A small network was trained on invented records. Each row is its activation on one of them, seen along a few directions.
After each row come some of the record's fields: N, V, M, W, Z.
Not every record has every field; a missing one is written missing.
The largest differences between rows may come from other fields.
(in the rows, 500 means zero)
Strong random noise was added to every row along 3 fixed directions; ignore it. To show where, here is one row again and again, with new noise each time:
[509 552 512 290 479 464 462 535 558 514 579 432 405 546 529 483 653]
[532 483 538 367 431 578 461 632 497 431 577 480 383 456 609 414 664]
[495 624 525 314 587 452 482 510 570 530 601 448 425 577 474 525 659]
[607 693 399 368 585 391 511 466 431 505 630 534 546 545 507 496 747]
[623 629 339 266 432 312 478 426 444 542 595 475 541 560 543 476 736]

[359 394 644 470 463 418 517 497 580 590 390 508 374 659 447 632 411] : N is n1, V is v3, M is missing, W is w2, Z is missing
[453 452 743 735 847 741 582 656 452 420 459 602 521 503 478 533 467] : N is n1, V is v2, M is missing, W is w2, Z is missing
[389 407 643 539 579 629 437 629 713 492 329 435 356 412 475 550 376] : N is n1, V is v3, M is missing, W is w2, Z is missing
[588 449 440 332 270 276 528 365 526 579 621 458 480 458 506 491 503] : N is n1, V is missing, M is m3, W is w2, Z is missing
[368 284 565 437 599 579 324 570 647 471 366 284 389 498 397 494 469] : N is n2, V is missing, M is m2, W is w2, Z is z1
[364 497 663 618 842 610 364 623 669 438 485 478 475 613 296 660 568] : N is n2, V is missing, M is m3, W is w1, Z is z1
[396 589 611 405 610 472 520 385 601 615 572 389 458 605 443 620 507] : N is n1, V is missing, M is m1, W is w2, Z is missing
[448 554 518 297 514 301 471 290 594 653 514 362 545 695 410 645 626] : N is n1, V is missing, M is m1, W is w2, Z is missing
[433 460 507 623 387 656 546 604 450 398 646 511 362 415 689 465 300] : N is n2, V is missing, M is m1, W is w1, Z is z1
[520 527 461 327 306 376 589 446 550 463 664 487 461 511 502 410 421] : N is n2, V is v1, M is missing, W is w1, Z is z2
[354 470 653 413 537 513 567 522 670 568 560 507 340 575 489 560 422] : N is n1, V is v1, M is missing, W is w1, Z is missing
[496 602 444 541 581 451 507 517 510 523 444 448 477 496 497 574 435] : N is n2, V is v3, M is missing, W is w2, Z is z1
[559 467 477 346 380 334 525 456 577 640 460 470 484 606 536 531 575] : N is n1, V is v3, M is missing, W is w1, Z is missing
[484 606 443 746 547 664 543 521 386 399 495 633 620 336 528 377 430] : N is n1, V is v1, M is missing, W is w2, Z is missing
[489 659 530 419 706 497 438 546 577 517 623 500 536 528 365 482 741] : N is n2, V is v1, M is missing, W is w1, Z is z3
[609 626 401 581 708 457 525 414 499 501 550 580 556 505 390 586 569] : N is n1, V is missing, M is m3, W is w1, Z is missing
[414 491 547 335 458 415 505 378 710 588 544 358 436 627 504 580 364] : N is n1, V is missing, M is m1, W is w1, Z is missing
[468 250 549 441 270 440 439 594 537 453 376 366 389 520 556 432 507] : N is n2, V is v3, M is missing, W is w2, Z is z1
[546 373 604 557 439 574 443 535 453 406 465 530 526 499 497 495 655] : N is n1, V is missing, M is m3, W is w2, Z is missing
[656 635 467 648 623 505 567 523 350 426 490 698 603 383 506 504 574] : N is n1, V is v3, M is missing, W is w2, Z is missing
[521 577 425 364 507 393 502 318 530 572 541 407 432 523 433 527 529] : N is n1, V is missing, M is m1, W is w2, Z is missing
[498 366 593 591 400 721 420 691 547 502 433 531 383 412 553 397 498] : N is n1, V is v3, M is missing, W is w1, Z is missing
[380 616 541 532 632 516 476 415 596 526 445 505 519 559 345 505 407] : N is n1, V is v1, M is missing, W is w2, Z is missing
[584 408 509 567 478 615 462 540 420 422 532 537 546 505 574 436 762] : N is n1, V is missing, M is m1, W is w1, Z is missing
[478 571 398 324 457 321 506 312 644 567 439 342 598 543 449 465 466] : N is n1, V is v1, M is missing, W is w2, Z is missing
[505 453 579 670 611 619 487 660 398 327 542 623 420 398 534 577 540] : N is n2, V is missing, M is m3, W is w2, Z is z1
[456 270 688 329 417 626 410 689 549 434 560 355 423 401 580 424 732] : N is n2, V is missing, M is m2, W is w2, Z is z3
[534 412 603 381 218 500 491 512 497 558 584 429 329 451 665 488 440] : N is n1, V is missing, M is m3, W is w2, Z is missing
[566 385 600 422 506 518 494 628 295 480 516 545 407 548 582 484 702] : N is n2, V is v2, M is missing, W is w2, Z is z3
[534 547 405 595 405 430 494 407 279 493 549 663 637 500 579 510 562] : N is n1, V is missing, M is m1, W is w2, Z is missing
[587 813 408 589 648 427 675 423 412 527 646 590 563 584 423 580 446] : N is n2, V is v3, M is missing, W is w1, Z is z2
[410 638 472 578 719 505 540 426 526 551 484 619 510 633 376 610 460] : N is n1, V is v1, M is missing, W is w1, Z is missing
[512 530 381 357 448 350 480 284 545 592 506 463 512 655 405 571 474] : N is n1, V is missing, M is m1, W is w1, Z is missing
[398 502 609 349 553 587 365 626 727 525 569 385 415 477 408 435 612] : N is n2, V is v1, M is missing, W is w1, Z is z3
[718 527 259 695 422 641 479 596 332 305 501 686 694 201 685 196 562] : N is n1, V is v1, M is missing, W is w1, Z is missing
[566 315 527 511 216 533 386 631 449 409 555 372 450 351 659 325 576] : N is n2, V is missing, M is m3, W is w2, Z is z1
[455 542 468 207 347 357 508 436 608 607 590 283 445 485 532 460 585] : N is n2, V is v1, M is missing, W is w2, Z is z3
[516 575 594 479 534 532 498 473 510 560 587 491 401 479 493 571 493] : N is n1, V is missing, M is m3, W is w2, Z is missing
[489 407 580 550 535 673 471 588 638 439 502 480 348 408 469 513 428] : N is n1, V is missing, M is m3, W is w1, Z is missing
[558 370 432 308 291 244 387 326 560 581 383 343 549 646 489 535 609] : N is n1, V is missing, M is m3, W is w2, Z is missing
[458 553 665 578 592 574 474 632 335 441 683 624 493 506 526 468 772] : N is n2, V is v1, M is m1, W is w2, Z is z3
[572 403 441 431 424 296 586 417 337 586 477 602 587 574 548 550 497] : N is n1, V is v2, M is missing, W is w2, Z is missing
[402 377 653 443 444 528 535 545 436 628 437 511 383 611 618 656 365] : N is n1, V is v2, M is missing, W is w2, Z is missing

Here are new rows. What are their fields?
[347 355 561 463 401 624 397 560 642 477 335 432 405 433 489 444 417] : N is n1, V is v1, M is missing, W is w2, Z is missing
[571 425 494 499 328 428 568 507 374 561 468 550 419 508 629 456 545] : N is n1, V is v3, M is missing, W is w2, Z is missing
[544 522 659 692 611 718 525 648 384 309 622 577 507 401 478 480 695] : N is n2, V is missing, M is m3, W is w2, Z is z2
[553 532 429 366 375 395 480 378 429 579 547 537 486 624 614 592 522] : N is n1, V is missing, M is m1, W is w1, Z is missing
[484 480 508 419 420 451 445 478 546 439 572 354 500 486 559 438 511] : N is n2, V is missing, M is m1, W is w2, Z is z1
[612 437 491 601 609 472 512 508 275 521 439 630 718 568 500 522 754] : N is n1, V is v2, M is missing, W is w2, Z is missing
[470 332 597 527 388 542 506 571 555 449 541 505 374 384 554 482 455] : N is n1, V is missing, M is m3, W is w2, Z is missing
[375 304 810 589 669 809 436 707 595 467 367 500 347 486 439 476 384] : N is n1, V is v2, M is missing, W is w2, Z is missing
[502 698 460 541 589 444 565 355 468 544 587 488 525 522 549 562 415] : N is n1, V is missing, M is m1, W is w2, Z is missing
[448 416 615 498 333 614 540 526 524 451 574 440 366 415 666 430 340] : N is n1, V is missing, M is m1, W is w2, Z is missing
[386 642 632 242 644 366 463 437 745 612 597 262 496 600 309 540 712] : N is n2, V is v1, M is missing, W is w2, Z is z3
[574 623 565 749 720 661 665 623 350 359 700 793 533 345 572 399 609] : N is n1, V is v1, M is missing, W is w1, Z is missing
[515 554 366 438 451 417 435 417 584 493 416 463 590 399 496 390 440] : N is n1, V is v1, M is missing, W is w2, Z is missing
[423 697 401 536 685 403 585 339 610 583 543 531 579 609 334 565 401] : N is n1, V is v1, M is missing, W is w1, Z is missing
[428 421 769 578 547 712 489 610 557 465 547 456 349 476 519 524 509] : N is n1, V is missing, M is m3, W is w2, Z is missing
[600 559 280 500 414 332 547 373 331 473 440 615 607 488 625 471 507] : N is n1, V is v1, M is missing, W is w2, Z is missing
[539 468 507 581 473 568 433 558 501 465 494 523 526 332 573 498 480] : N is n1, V is missing, M is m3, W is w2, Z is missing
[482 429 427 475 406 414 400 524 498 513 352 430 496 520 461 517 502] : N is n2, V is v3, M is missing, W is w2, Z is z1
[493 597 496 386 517 339 592 374 544 567 597 501 493 520 454 470 510] : N is n1, V is v1, M is missing, W is w2, Z is missing
[425 400 554 333 281 474 413 572 542 496 527 384 477 451 543 396 633] : N is n2, V is v1, M is missing, W is w2, Z is z3
[528 674 473 616 688 452 524 440 478 654 514 581 603 628 388 566 589] : N is n1, V is v3, M is missing, W is w1, Z is missing
